Each row below holds a small network's activations on one record, seen along a few directions.
After each row come some of the record's fields: ZIBON, BAP, FOGE, TURO, BUTO, ZUSUD, NIBO.
A field that a record lacks is written none.
Other fields move the rows too, some of them a lot.
In the rows, zero is written as 500.
Random noise pushes rows far along 15 fixed directions. That doesn't count. These rows show it; they differ only by the noise:
[529 524 573 268 319 533 476 615 373 492 482 657 485 572 310 603 624 486
 566 637 661 550 556 510 579 498 414 390 387 458 617 606 582 435 543]
[405 460 611 346 586 537 426 309 502 707 440 281 542 471 497 294 652 254
 530 528 671 553 700 506 462 423 451 514 690 667 541 428 592 707 582]
[428 475 494 425 472 587 479 491 492 700 349 449 338 606 522 395 484 447
 431 683 761 573 589 492 535 493 386 435 597 511 557 457 617 542 387]
[624 662 489 421 516 473 407 520 517 454 569 516 581 664 202 508 477 396
 508 555 216 413 500 712 662 455 578 685 338 477 501 544 439 375 396]
[410 531 728 595 580 323 285 469 489 422 437 494 237 550 419 687 618 789
 346 559 480 725 636 439 504 451 614 586 483 557 464 414 610 361 544]
[501 391 468 461 360 607 433 519 539 564 367 532 253 525 537 493 449 456
 584 714 682 245 448 473 641 567 388 559 494 307 657 670 512 386 357]
[603 385 628 472 443 512 483 448 525 450 536 507 367 323 328 307 659 518
 740 295 555 327 591 620 704 499 430 631 555 453 587 430 376 759 515]
[405 602 368 660 626 558 374 475 553 513 574 243 476 593 535 491 491 434
 347 509 248 345 499 532 501 517 538 615 574 565 456 474 441 481 548]
[265 549 484 501 197 616 474 514 442 494 429 623 689 499 369 805 683 657
 517 502 512 547 470 463 882 423 539 484 621 673 542 565 527 728 502]
[429 575 697 466 519 352 480 434 451 451 444 590 621 481 177 555 575 442
 653 498 438 676 707 564 702 432 545 468 432 525 590 506 508 513 518]
[612 476 445 300 489 380 521 486 629 603 582 502 346 383 685 483 530 504
 452 495 731 615 395 505 333 487 542 539 557 373 401 567 722 536 441]
[388 502 438 467 544 489 518 346 593 625 331 536 708 532 603 408 263 346
 501 607 496 504 458 541 502 350 617 644 701 596 295 455 549 613 271]
[350 422 498 474 425 702 265 386 500 468 421 555 399 414 522 511 465 557
 643 550 595 456 584 776 570 476 514 684 697 447 498 479 430 808 459]
[384 574 335 630 358 472 621 600 522 431 442 661 600 517 689 640 271 699
 386 434 527 532 351 390 495 511 504 377 637 536 241 466 629 506 393]
[556 595 607 484 679 374 396 519 474 437 430 635 776 657 490 359 362 445
 578 562 324 474 613 494 311 381 518 495 454 648 447 330 504 386 491]
[384 653 476 577 585 450 319 527 472 333 520 588 800 599 445 659 408 385
 625 642 183 386 566 524 474 481 556 462 378 501 606 622 455 312 601]
[534 591 522 610 575 203 453 460 636 336 712 625 359 450 271 460 564 560
 518 440 480 765 639 623 756 470 587 359 258 510 544 546 745 596 450]

[325 613 565 607 477 589 434 572 389 490 254 557 676 515 537 716 415 591
 607 554 393 534 599 474 420 566 440 426 597 382 588 530 313 301 536] -> ZIBON: mik / BAP: lape / FOGE: zubo / TURO: vak / BUTO: none / ZUSUD: none / NIBO: none
[565 464 474 376 552 541 586 558 399 500 582 414 207 553 192 295 500 335
 380 573 590 576 636 644 512 502 474 492 417 447 377 432 451 531 507] -> ZIBON: mik / BAP: none / FOGE: none / TURO: zosal / BUTO: none / ZUSUD: none / NIBO: none
[660 594 608 290 433 344 551 313 726 802 336 497 651 363 654 468 464 533
 675 280 657 588 431 560 478 509 506 701 730 374 455 471 676 489 242] -> ZIBON: mik / BAP: razog / FOGE: zubo / TURO: zosal / BUTO: none / ZUSUD: none / NIBO: none
[620 316 647 539 466 365 649 513 474 209 528 559 290 285 312 387 465 430
 765 398 515 214 534 390 616 580 422 496 325 267 526 629 374 345 601] -> ZIBON: mik / BAP: razog / FOGE: lolu / TURO: vak / BUTO: ratav / ZUSUD: nuku / NIBO: toge
[488 551 523 454 421 557 554 740 378 556 331 662 580 820 384 610 549 658
 439 758 497 520 459 250 636 416 417 385 396 617 684 399 496 319 464] -> ZIBON: mik / BAP: none / FOGE: none / TURO: vak / BUTO: none / ZUSUD: none / NIBO: none
[587 458 470 421 567 394 590 713 482 494 585 577 221 418 511 611 573 750
 332 478 525 727 354 481 311 428 628 634 512 308 327 398 390 517 491] -> ZIBON: pupi / BAP: razog / FOGE: zubo / TURO: vak / BUTO: none / ZUSUD: none / NIBO: none
[716 360 598 501 518 262 532 543 607 461 626 635 294 455 527 353 724 638
 507 456 657 456 424 274 568 420 509 452 326 580 590 459 667 521 470] -> ZIBON: mik / BAP: razog / FOGE: zubo / TURO: vak / BUTO: none / ZUSUD: none / NIBO: none
[670 696 774 254 415 340 625 526 358 607 486 503 608 669 216 614 606 481
 373 419 609 909 655 468 449 539 422 272 332 606 475 457 745 201 544] -> ZIBON: pupi / BAP: none / FOGE: none / TURO: vak / BUTO: none / ZUSUD: none / NIBO: none
[469 373 442 458 397 601 528 463 473 434 539 573 297 475 443 400 415 471
 527 551 663 430 484 568 632 524 449 519 487 464 421 517 555 655 437] -> ZIBON: pupi / BAP: none / FOGE: none / TURO: vak / BUTO: ratav / ZUSUD: nuku / NIBO: zafa
[565 435 429 482 486 500 481 499 473 309 632 702 639 517 532 406 375 419
 589 514 468 304 418 542 466 472 544 466 405 585 427 536 538 568 543] -> ZIBON: mik / BAP: none / FOGE: none / TURO: zosal / BUTO: none / ZUSUD: none / NIBO: none
[334 452 776 557 615 491 525 435 272 405 366 351 303 346 246 617 503 509
 520 386 439 687 751 577 414 568 545 565 629 371 390 413 262 447 694] -> ZIBON: mik / BAP: none / FOGE: none / TURO: zosal / BUTO: none / ZUSUD: none / NIBO: none
[479 404 805 242 365 506 513 307 372 444 274 714 667 337 248 439 471 309
 818 504 665 536 694 626 585 437 510 561 530 442 465 608 412 545 457] -> ZIBON: mik / BAP: lape / FOGE: zubo / TURO: vak / BUTO: nabe / ZUSUD: nuku / NIBO: zafa
[596 455 556 461 453 679 374 573 414 496 391 498 379 700 452 369 457 515
 415 604 418 217 490 512 463 476 421 667 487 566 448 403 337 344 409] -> ZIBON: pupi / BAP: none / FOGE: none / TURO: vak / BUTO: none / ZUSUD: none / NIBO: none
[192 342 560 806 627 502 488 423 376 335 475 350 337 383 607 494 510 504
 410 477 518 480 651 285 396 500 528 353 610 663 372 464 417 579 761] -> ZIBON: mik / BAP: lape / FOGE: zubo / TURO: zosal / BUTO: none / ZUSUD: none / NIBO: none
[476 484 542 317 467 665 314 504 462 540 410 540 568 434 705 541 498 530
 733 508 663 493 604 601 247 584 341 467 661 336 660 478 490 525 619] -> ZIBON: pupi / BAP: none / FOGE: none / TURO: vak / BUTO: none / ZUSUD: none / NIBO: none
[478 421 462 594 634 545 635 470 492 778 380 262 373 596 501 256 426 189
 420 669 499 310 501 397 542 535 430 545 555 456 593 520 370 402 330] -> ZIBON: pupi / BAP: none / FOGE: none / TURO: zosal / BUTO: none / ZUSUD: none / NIBO: none
[610 523 643 415 462 553 458 367 545 500 443 458 583 376 276 333 449 293
 854 350 423 331 656 767 621 597 388 610 509 302 644 548 367 512 454] -> ZIBON: mik / BAP: none / FOGE: none / TURO: vak / BUTO: none / ZUSUD: none / NIBO: none
[532 723 549 579 427 613 483 566 397 443 471 457 379 527 238 546 447 633
 455 321 463 747 733 805 563 686 350 342 424 351 530 439 432 403 523] -> ZIBON: mik / BAP: none / FOGE: none / TURO: vak / BUTO: nabe / ZUSUD: nuku / NIBO: toge
[630 540 434 641 677 427 613 611 527 390 718 380 371 367 493 352 592 537
 467 276 356 562 529 563 378 560 498 368 349 438 531 419 350 546 670] -> ZIBON: mik / BAP: none / FOGE: none / TURO: vak / BUTO: nabe / ZUSUD: nuku / NIBO: toge
[537 599 504 597 522 333 389 515 573 457 621 620 357 510 468 645 542 671
 495 517 510 727 543 624 603 576 536 416 294 379 670 596 684 466 452] -> ZIBON: pupi / BAP: razog / FOGE: lolu / TURO: zosal / BUTO: nabe / ZUSUD: nuku / NIBO: toge
[396 431 552 533 463 527 487 643 329 376 490 605 328 580 575 674 474 747
 348 567 571 585 469 341 311 506 503 428 506 558 353 399 524 418 642] -> ZIBON: pupi / BAP: none / FOGE: none / TURO: zosal / BUTO: none / ZUSUD: none / NIBO: none
[469 554 528 591 600 401 358 388 624 597 453 462 657 496 511 581 534 348
 574 642 319 442 512 492 587 454 618 583 418 477 679 701 483 353 409] -> ZIBON: mik / BAP: lape / FOGE: zubo / TURO: zosal / BUTO: none / ZUSUD: none / NIBO: none
[480 383 427 483 604 609 568 583 456 759 489 415 140 576 198 330 692 343
 470 806 652 641 589 620 775 441 482 514 403 344 786 503 309 709 338] -> ZIBON: mik / BAP: razog / FOGE: zubo / TURO: vak / BUTO: none / ZUSUD: none / NIBO: none
[287 384 427 669 310 654 278 471 523 409 494 582 345 466 741 480 616 732
 450 522 722 387 543 369 627 511 376 327 620 723 540 493 678 718 567] -> ZIBON: pupi / BAP: none / FOGE: none / TURO: vak / BUTO: none / ZUSUD: none / NIBO: none
[521 678 313 522 443 657 388 446 608 546 492 442 645 618 587 451 301 408
 439 515 421 407 466 687 538 569 433 494 503 509 446 568 582 447 361] -> ZIBON: mik / BAP: lape / FOGE: zubo / TURO: vak / BUTO: ratav / ZUSUD: nuku / NIBO: toge
[370 679 391 727 638 406 787 508 473 544 506 181 407 460 368 637 247 387
 301 323 316 663 505 509 509 695 487 453 579 251 306 505 394 258 478] -> ZIBON: pupi / BAP: razog / FOGE: zubo / TURO: vak / BUTO: ratav / ZUSUD: lag / NIBO: zafa
[432 607 467 493 350 695 374 433 554 581 505 313 493 468 491 709 690 602
 457 404 459 525 512 627 702 577 476 561 592 528 642 556 488 623 562] -> ZIBON: mik / BAP: none / FOGE: none / TURO: vak / BUTO: nabe / ZUSUD: nuku / NIBO: toge
[473 505 637 669 444 494 363 469 508 416 407 510 354 534 443 492 573 769
 410 364 471 493 585 459 623 491 474 541 544 642 439 358 501 494 473] -> ZIBON: mik / BAP: lape / FOGE: zubo / TURO: vak / BUTO: none / ZUSUD: none / NIBO: none
[560 506 596 348 502 458 443 426 542 582 496 520 379 519 319 315 618 477
 494 503 634 672 609 621 643 406 507 556 481 589 481 417 610 676 399] -> ZIBON: mik / BAP: razog / FOGE: zubo / TURO: vak / BUTO: none / ZUSUD: none / NIBO: none
[321 551 369 585 649 651 412 565 363 470 590 348 242 564 285 450 439 336
 473 646 470 608 714 748 506 638 380 386 423 324 619 492 338 589 601] -> ZIBON: pupi / BAP: razog / FOGE: zubo / TURO: vak / BUTO: ratav / ZUSUD: lag / NIBO: zafa
[496 378 401 429 492 449 636 640 437 547 592 456 229 553 549 456 645 489
 202 673 698 515 357 208 417 414 523 410 463 603 373 512 608 479 558] -> ZIBON: mik / BAP: razog / FOGE: zubo / TURO: vak / BUTO: none / ZUSUD: none / NIBO: none
[383 401 720 405 460 525 344 389 294 352 609 409 453 402 279 610 723 463
 494 455 495 487 632 540 478 473 583 628 545 627 397 555 463 604 762] -> ZIBON: mik / BAP: razog / FOGE: lolu / TURO: zosal / BUTO: ratav / ZUSUD: lag / NIBO: zafa
[510 518 421 642 565 298 690 477 586 492 482 532 563 496 497 520 308 459
 418 493 361 521 393 389 582 467 624 501 451 467 348 508 493 366 332] -> ZIBON: pupi / BAP: none / FOGE: none / TURO: vak / BUTO: nabe / ZUSUD: lag / NIBO: toge
[418 411 524 533 611 548 367 419 502 617 322 523 512 631 687 498 336 511
 391 752 495 435 441 467 348 391 624 691 623 595 426 437 445 463 336] -> ZIBON: mik / BAP: none / FOGE: none / TURO: zosal / BUTO: nabe / ZUSUD: lag / NIBO: zafa

Here are new rows. What are their fields?
[570 625 494 438 443 417 559 574 476 493 578 576 671 590 339 681 539 456
 403 533 297 547 409 508 580 453 625 516 351 553 461 615 495 331 455] -> ZIBON: pupi / BAP: none / FOGE: none / TURO: zosal / BUTO: none / ZUSUD: none / NIBO: none
[815 514 446 405 196 508 778 711 511 445 441 666 335 592 696 513 221 732
 407 320 757 362 241 327 375 706 255 331 455 323 311 516 695 116 335] -> ZIBON: pupi / BAP: none / FOGE: none / TURO: vak / BUTO: none / ZUSUD: none / NIBO: none
[265 535 357 780 650 390 585 456 543 432 544 398 462 513 466 440 328 313
 353 607 467 634 611 370 577 512 517 231 437 575 467 579 619 450 518] -> ZIBON: mik / BAP: none / FOGE: none / TURO: vak / BUTO: none / ZUSUD: none / NIBO: none
[759 563 362 431 406 624 500 561 622 686 530 389 340 673 493 377 513 561
 398 439 512 314 341 635 646 567 395 665 465 436 563 418 514 486 260] -> ZIBON: mik / BAP: razog / FOGE: zubo / TURO: vak / BUTO: nabe / ZUSUD: lag / NIBO: toge
[549 565 565 394 489 424 426 633 480 501 576 694 530 499 393 744 704 767
 492 538 438 806 465 610 499 385 673 575 395 445 596 440 465 601 497] -> ZIBON: mik / BAP: none / FOGE: none / TURO: vak / BUTO: nabe / ZUSUD: nuku / NIBO: toge
[390 478 434 554 730 450 409 424 602 541 444 530 496 714 387 393 382 287
 479 910 398 600 576 562 658 325 645 569 349 556 669 522 512 483 304] -> ZIBON: pupi / BAP: none / FOGE: none / TURO: vak / BUTO: none / ZUSUD: none / NIBO: none
[693 638 601 378 442 425 477 459 504 397 624 415 542 499 329 479 569 447
 541 308 429 465 574 567 571 622 408 448 350 480 514 570 627 330 616] -> ZIBON: mik / BAP: none / FOGE: none / TURO: vak / BUTO: ratav / ZUSUD: nuku / NIBO: toge
[491 541 297 466 436 547 403 553 513 449 613 678 498 582 478 615 387 534
 358 680 432 563 354 669 516 435 670 609 446 503 335 616 571 575 338] -> ZIBON: mik / BAP: none / FOGE: none / TURO: zosal / BUTO: none / ZUSUD: none / NIBO: none
[438 648 627 269 488 500 367 386 483 513 496 365 646 417 546 723 598 492
 598 390 555 673 615 561 306 589 441 476 623 412 545 552 649 401 718] -> ZIBON: mik / BAP: razog / FOGE: zubo / TURO: vak / BUTO: ratav / ZUSUD: lag / NIBO: zafa
[477 506 631 503 575 514 380 552 473 582 391 448 602 552 591 546 666 529
 616 565 476 456 592 348 412 514 379 427 506 523 780 445 438 381 627] -> ZIBON: pupi / BAP: razog / FOGE: zubo / TURO: vak / BUTO: none / ZUSUD: none / NIBO: none
[436 438 382 405 364 457 572 578 422 310 678 707 456 303 413 664 509 480
 542 541 557 578 405 582 524 489 618 460 437 350 398 714 493 663 535] -> ZIBON: mik / BAP: none / FOGE: none / TURO: vak / BUTO: nabe / ZUSUD: lag / NIBO: zafa
[606 456 525 275 484 479 541 415 478 501 749 313 516 395 407 441 719 335
 482 308 503 444 454 543 452 479 595 636 518 593 374 521 549 629 688] -> ZIBON: mik / BAP: none / FOGE: none / TURO: zosal / BUTO: none / ZUSUD: none / NIBO: none
[468 650 571 550 693 401 592 678 389 594 309 427 459 562 458 561 442 529
 507 551 474 773 674 407 233 605 349 280 463 251 671 408 385 156 586] -> ZIBON: mik / BAP: lape / FOGE: lolu / TURO: vak / BUTO: none / ZUSUD: none / NIBO: none
[271 325 562 477 593 437 618 487 337 524 464 559 580 385 450 643 585 295
 571 756 507 549 499 282 441 384 651 483 483 451 573 658 344 504 622] -> ZIBON: pupi / BAP: none / FOGE: none / TURO: zosal / BUTO: ratav / ZUSUD: nuku / NIBO: zafa
[576 504 686 481 514 412 508 439 484 449 454 497 560 463 496 434 460 541
 558 358 504 508 582 450 416 521 464 483 523 546 428 388 561 441 557] -> ZIBON: mik / BAP: none / FOGE: none / TURO: vak / BUTO: nabe / ZUSUD: nuku / NIBO: toge
[354 491 328 626 527 624 534 531 439 403 641 362 425 468 403 395 593 424
 325 454 402 477 540 538 571 470 530 467 520 627 382 500 384 734 606] -> ZIBON: mik / BAP: lape / FOGE: lolu / TURO: vak / BUTO: nabe / ZUSUD: nuku / NIBO: zafa
[448 439 372 529 363 583 587 477 567 429 614 484 237 325 719 548 441 670
 368 343 786 659 440 579 441 601 482 411 616 464 318 512 659 723 522] -> ZIBON: pupi / BAP: none / FOGE: none / TURO: zosal / BUTO: nabe / ZUSUD: nuku / NIBO: zafa
